These are the activations of a small neural network, seen along a few directions. Each row is one input.
In each table, some parts of the input vary, and every possible input appears once, in random order.
Descriptions start from the smaller parts, as in this example, which fits no table here: one of 3 separate values, together with either a single point or one of 9 places along a line or (one of 5 places around a ring, together with one of 6 places along a line).
Shared parts are said once, and a part with two or three values counts as separate values.
In the rows, 128 means zero.

Other details of the inputs vary at random and push rows far along two fixed directions, the same in every table; ignore that.

Rows:
r1: [ 88 207 200 219 126  87 138  94 143 118 166  90 101 145  59]
r2: [101 126 107 142 165 123  98 134 133 124 127 143 127 123 156]
r3: [165  97 127 119  77 142 142 139 120 137 112 139 137 123 125]
r4: [109 123 130 139 178 137 110 126 139 132 119 140 130 125 151]
r5: [173 101 132 114  91 143 154 137 126 125 104 142 135 129 118]
r6: [107 133 113 144 168 143 111 125 118 134 134 147 130 122 152]
r7: [171  98 103 118  81 135 139 140 115 117 111 136 132 127 120]
r8: [119 179 208 233  83  76 127 108 137 103 156 107 118 148  34]
r9: [104 126 122 133 169 134  98 141 129 127 139 148 125 128 153]
r10: [175  91 136 105  95 139 137 148 132 118 109 133 130 135 117]
r11: [105 139 125 116 180 137 125 105 138 139 129 123 129 132 146]
r12: [103 146 112 116 171 132 113 115 127 139 140 126 132 131 148]
r13: [105 133 120 121 176 125 118 115 138 146 137 118 133 123 151]
r14: [ 99 130 131 142 162 148 116 125 132 142 121 150 122 121 159]
r15: [170  97 106 111  82 129 130 139 120 112 108 137 137 133 117]
r16: [175 120 117  91  74 132 156 138 117 134 122 121 135 132 117]
r17: [172 109 102  89  74 124 144 132 124 121 116 113 135 137 111]
r18: [ 94 146 102 121 162 122 125 120 128 139 136 134 120 123 155]
r19: [ 94 136 106 114 166 120 108 133 138 129 144 125 116 130 152]
r20: [110 192 194 236  69  66 128 121 132  95 155 117 100 145  45]
r21: [ 93 132 109 143 151 132 102 132 121 136 125 152 116 117 160]
r22: [ 95 144 127 121 163 142 128 115 135 151 130 128 119 125 160]
r23: [182 106 129  88  88 131 151 131 135 130 109 105 135 135 115]
r24: [104 125 124 144 171 136 123 122 128 140 130 153 134 117 152]
r25: [ 94 150 116 121 155 137 114 125 122 153 139 130 120 122 159]
r26: [ 74 113 148 123 173 145 115 142 121  66 106 147 141  87 146]
r27: [176  89 125 115  92 132 136 141 127 127 110 129 145 127 118]
r28: [103 134 118 120 177 131 123 105 133 145 138 124 136 127 145]
r29: [173 107 120 113  82 138 142 145 114 125 114 145 138 128 122]
r30: [ 97 143  97 125 165 129 123 116 126 138 139 124 120 123 151]
r31: [179 116 111  94  76 139 154 133 114 133 124 112 136 132 113]
r32: [175 109 123  95  81 131 166 129 124 139 121 118 139 129 114]
r33: [ 97 140 102 120 166 118 109 125 137 134 135 121 124 126 154]
r34: [176 100 119 111  86 133 127 149 121 121 112 132 141 131 122]
r35: [103 136 115 127 175 137 133 108 129 150 142 122 131 120 148]
r36: [101 140 119 111 170 128 108 132 133 136 148 125 122 131 152]
r37: [102 129 125 115 177 127 117 122 139 142 145 122 125 127 150]
r38: [ 88 146 104 122 152 127 113 125 125 147 133 130 113 120 159]
r39: [135 188 229 239  54  72 138 110 142  90 148  98 109 159   8]
r40: [104 144 114 118 170 127 109 125 132 141 140 121 130 127 154]
r41: [ 98 122 111 136 165 125  97 141 134 120 135 147 119 127 154]
r42: [106 122 119 148 174 143 121 117 125 140 132 144 134 117 147]
r43: [166 108 121 114  73 142 131 148 111 133 113 141 131 126 127]
r44: [176 102 117 109  86 138 130 139 116 120 112 138 144 135 115]
r45: [177  96 126 117  94 150 152 134 123 125 105 133 136 129 114]
r46: [ 76 206 200 221 110  81 128 102 140 131 172  97 103 140  71]
r47: [176 114 130  92  83 136 169 129 129 133 112 118 132 133 114]
r48: [104 134 132 111 180 132 119 122 143 136 137 122 118 132 151]
r49: [173  86 130 109  93 133 135 148 128 123 118 134 137 131 116]
r50: [155  89 146  59  70 134 169 153 108  66  90 101 149 107 103]
Each input here is: one of 2 separate values, together with either a single point or (one of 4 places along a line, together with one of 6 places along a line).
- Changing only the choice among 2 separate values turns r9 into r36. The same change can be made to r26. Which row results? => r50
- Which other rows does r32 become when the place on the line of 4 takes its other values? List them by row number. => r16, r18, r47
- Which other rows does r37 become when the choice among 2 separate values takes its other values? List them by row number. => r49
- Which other rows does r43 become when the choice among 2 separate values takes its other values? List them by row number. => r25
- Start at r49 and move only the place on the line of 6, one step at a time. The first step leads to r27. Which rows follow, in order? => r8, r42, r24, r3

Rows:
r51: [105 123 113 116 163 135 119 128 127 125 124 136 131 118 153]
r52: [143 126 128 128 112 125 130 129 126 124 128 123 131 132 116]
r53: [108 118 124 122 166 143 119 130 128 126 121 143 131 118 154]
r54: [133 124 133 123 109 125 133 135 125 114 124 124 127 125 118]
r55: [136 123 127 132 106 124 129 136 124 118 124 131 127 127 119]
r56: [111 125 117 113 165 137 120 127 132 138 132 131 129 124 154]
r57: [111 129 111 116 160 136 117 126 131 143 129 135 125 126 158]
r58: [139 127 134 121 113 126 133 132 126 122 128 121 129 131 117]
r59: [142 117 136 137 113 130 131 132 126 118 119 133 132 127 116]
r60: [141 129 130 121 113 123 138 125 132 129 127 118 127 134 117]
r61: [142 125 133 122 115 123 135 127 131 128 129 118 130 132 116]
r62: [140 127 131 126 109 126 128 133 125 125 128 126 129 131 119]
r63: [ 53 201 196 244 162  85 101 108 141 110 166 126 103 135  86]
r64: [112 128 107 118 165 136 119 120 132 143 129 133 127 127 155]
r65: [140 130 132 120 111 125 137 129 131 129 128 118 124 133 119]
r66: [139 118 139 135 110 131 129 136 126 118 119 136 130 126 119]
r67: [141 130 127 129 107 127 139 126 124 135 129 126 127 130 120]
r68: [144 124 129 130 110 123 131 131 129 131 131 126 127 134 119]
r69: [111 125 114 117 162 136 115 128 130 142 131 136 129 124 157]
r70: [139 131 132 122 112 127 144 122 127 131 128 118 130 129 117]
r71: [104 124 112 119 157 136 113 132 125 128 125 141 129 118 157]
r72: [139 132 131 126 106 128 137 128 124 135 128 123 127 129 121]
r73: [140 117 140 131 115 129 134 131 128 115 118 131 133 126 116]
r74: [111 130 109 120 162 140 125 118 127 145 130 134 130 122 154]
r75: [138 132 133 121 110 129 142 126 126 131 129 118 127 129 119]
r76: [143 128 126 129 108 123 133 129 130 133 128 126 124 135 120]
r77: [143 126 127 130 110 125 129 132 125 125 129 129 129 133 118]
r78: [137 123 127 130 108 124 130 133 124 117 123 126 129 126 118]
r79: [111 126 113 114 168 137 119 124 128 132 129 134 133 123 152]
r80: [144 124 129 128 113 124 132 128 130 130 129 121 130 133 117]
- Describe the family of inputs behind these rows. => one of 5 places around a ring, together with one of 6 places along a line
- Changing only the place on the line of 6 turns r59 into r74. The same change can be made to r53. Which row results? => r75

Rows:
r81: [129 136 127 105 112 125 147 123 125 124 128 108 128 125 121]
r82: [109 115  96  97 206 156 118 115 137 166 129 141 134 125 186]
r83: [ 88 114  98 103 197 142  96 138 128 122 125 147 133 114 180]
r84: [ 46 196 179 224 160  98 107 110 131 112 155 132 104 123 105]
r85: [139 112 149 121 125 133 136 132 130 108 118 124 137 125 115]
r86: [144 121 138 111 127 127 143 121 137 124 126 109 134 133 114]
r87: [139 133 121 134 103 134 140 124 117 141 127 134 127 126 125]
r88: [137 140 123 115 105 128 145 122 125 147 133 116 122 131 126]
r89: [124 127 138 114 110 131 141 134 119 109 119 122 131 116 122]
r90: [138 128 120 111 115 114 125 133 132 119 133 111 127 136 118]
r91: [153 118 133 141 118 136 136 122 129 141 125 135 134 134 119]
r92: [137 115 125 141 108 122 114 145 125 113 121 143 127 128 123]
r93: [147 124 115 140 107 123 118 134 125 136 132 136 126 136 123]
r94: [144 109 142 141 119 136 131 133 128 117 114 142 134 126 118]
r95: [146 131 116 122 109 117 123 132 133 142 138 119 121 142 124]
- Changing only one part turns r82 into r95. The same change can be made to r91. Which row results? => r93
- Describe the family of inputs behind these rows. => one of 3 separate values, together with one of 5 places around a ring
- Start at r84 and move only the place on the ring of 5, one step at a time. The first step leads to r89. Which rows follow, in order? => r81, r88, r87
- Which other rows does r86 become when the choice among 3 separate values takes its other values? List them by row number. => r81, r90
